A small network was trained on invented records. Each row is its activation on one of them, seen along a few directions.
Here are examples, each followed by its value of one field, VUF.
The largest differences between rows may come from other fields.
In the rows, 500 means zero.
Strong random noise was added to every row along 18 fixed directions; ignore it. To show where, here is one row again and again, with new noise each time:
[763 466 287 508 420 589 787 617 280 645 616 548 594 638 598 363 256 493
 684 487 351 452 693 462 606 286 336 556 489 560 554]
[590 659 486 279 320 623 513 482 676 579 496 408 553 479 411 631 466 620
 545 514 521 584 335 711 557 358 585 352 489 616 319]
[557 557 355 531 779 370 524 696 519 494 337 327 471 488 526 458 507 305
 544 469 520 498 709 551 530 592 302 695 738 513 409]
[235 275 499 371 400 373 654 373 383 256 554 493 352 413 443 272 514 539
 668 859 741 288 693 491 482 338 247 754 420 418 349]
[460 503 511 479 554 406 510 629 186 484 694 524 553 492 449 423 513 574
 426 206 577 383 326 375 407 594 636 452 586 622 534]
[484 387 812 393 647 574 430 405 542 430 558 335 660 616 513 435 542 640
 616 615 568 519  93 251 583 457 432 644 463 831 358]
[475 389 566 339 349 615 213 392 490 674 492 483 657 640 334 515 232 481
 609 648 420 525 375 406 373 306 487 498 547 325 550]
[444 665 413 478 451 422 494 461 489 637 114 537 421 346 340 643 430 479
 407 456 581 407 490 473 573 639 571 302 386 621 342]
[535 710 693 630 441 672 593 236 382 513 360 458 556 373 469 500 404 640
 457 325 612 649 654 450 554 479 503 191 549 428 477]
[410 611 450 521 479 658 465 328 646 320 410 473 503 403 596 555 511 688
 721 488 583 400 487 253 464 608 519 534 643 430 450]
[603 400 723 465 467 662 384 369 453 612 626 422 656 515 441 483 402 488
 518 449 438 819 281 506 467 294 561 445 526 517 367]
[248 842 461 407 300 250 727 678 337 743 219 309 548 441 373 538 246 644
 234 501 832 375 554 676 689 289 460 241 503 529 549]
[311 582 661 639 453 656 593 550 501 544 330 370 639 500 711 540 462 539
 367 305 403 623 314 426 674 482 604 562 696 603 735]
[483 658 503 426 382 574 259 459 784 672 374 403 553 495 800 816 307 805
 528 463 619 572 438 383 587 733 545 430 550 337 359]
[665 343 444 465 453 640 673 500 469 578 506 529 470 566 533 457 326 583
 481 386 387 524 504 533 373 269 743 667 389 248 429]
[491 499 291 667 591 315 556 469 539 609 452 533 538 405 557 619 277 340
 775 527 461 608 435 404 590 534 460 341 579 521 420]
[380 446 545 536 504 467 691 479 560 330 619 503 472 470 597 527 575 428
 628 422 401 533 425 708 592 571 552 459 645 584 627]
[485 434 579 473 313 728 284 489 532 489 682 545 517 562 513 619 499 480
 287 652 573 543 625 610 513 550 501 335 502 256 669]
[199 484 532 485 394 549 464 512 297 415 585 400 544 399 530 423 464 371
 416 569 509 536 644 515 650 430 252 573 834 525 591]
[570 536 647 489 626 412 581 492 496 577 250 418 525 627 439 415 435 479
 596 390 479 477 577 604 443 534 463 535 516 485 594]

[487 573 545 508 785 357 257 534 642 624 457 525 398 497 592 611 573 547
 402 397 630 563 325 286 428 731 640 580 492 607 342] : boz
[534 556 237 594 384 549 476 651 568 444 744 661 478 530 606 479 619 335
 673 649 455 472 750 592 546 551 324 456 629 490 747] : kamu
[263 700 815 286 495 485 332 231 749 558 549 474 469 681 346 443 459 716
 524 605 596 505 424 522 301 273 564 539 621 331 689] : gufi
[739 268 458 473 547 247 570 314 160 718 483 819 331 605 274 165 345 274
 798 372 249 539 866 574 167 419 339 659 308 425 441] : gopul
[623 557 465 394 596 603 335 719 769 506 430 430 454 688 597 658 620 478
 344 750 553 326 599 544 656 720 366 565 440 553 556] : binop
[364 577 453 542 236 436 325 404 716 732 580 690 400 520 611 456 504 480
 577 776 588 695 764 600 387 351 376 541 411 232 679] : vusug
[347 603 778 584 566 452 373 471 575 607 177 287 612 424 441 556 503 482
 314 463 565 707 322 518 563 460 565 438 538 499 485] : bevof
[535 525 607 767 755 499 742 317 670 427 668 600 303 404 786 563 579 601
 484 469 622 730 545 445 598 553 652 452 441 477 428] : resu

Which value of VUF does each new row have?
[443 428 329 672 463 563 628 681 447 322 634 447 530 272 597 481 646 534
 366 461 607 542 305 380 484 354 748 612 448 423 341] : bevof
[529 526 237 545 633 430 474 566 350 287 442 432 464 269 392 479 599 386
 552 624 743 339 680 320 562 654 257 448 546 612 209] : boz
[371 173 641 622 368 546 467 528 482 263 662 337 678 414 738 499 573 521
 558 613 569 637 279 428 584 523 405 618 464 410 461] : binop
[436 521 308 407 548 381 289 576 420 421 703 433 544 376 298 504 545 375
 567 539 624 476 472 504 373 487 425 426 727 460 347] : vusug
[399 467 622 576 418 258 515 409 496 863 254 522 497 497 598 515 285 380
 580 607 513 773 520 575 660 454 303 460 383 606 482] : gufi
[367 664 537 431 653 313 373 479 482 745 552 492 446 487 443 481 398 406
 460 430 475 685 496 478 516 405 423 557 731 625 420] : gufi
[557 503 537 580 609 891 804 276 413 445 412 442 542 524 506 538 236 515
 316 505 212 489 530 251 790 204 584 497 602 563 500] : boz
[575 478 453 686 636 614 501 535 721 495 408 462 432 392 385 601 688 251
 146 675 579 768 402 559 520 327 623 482 358 521 384] : gopul
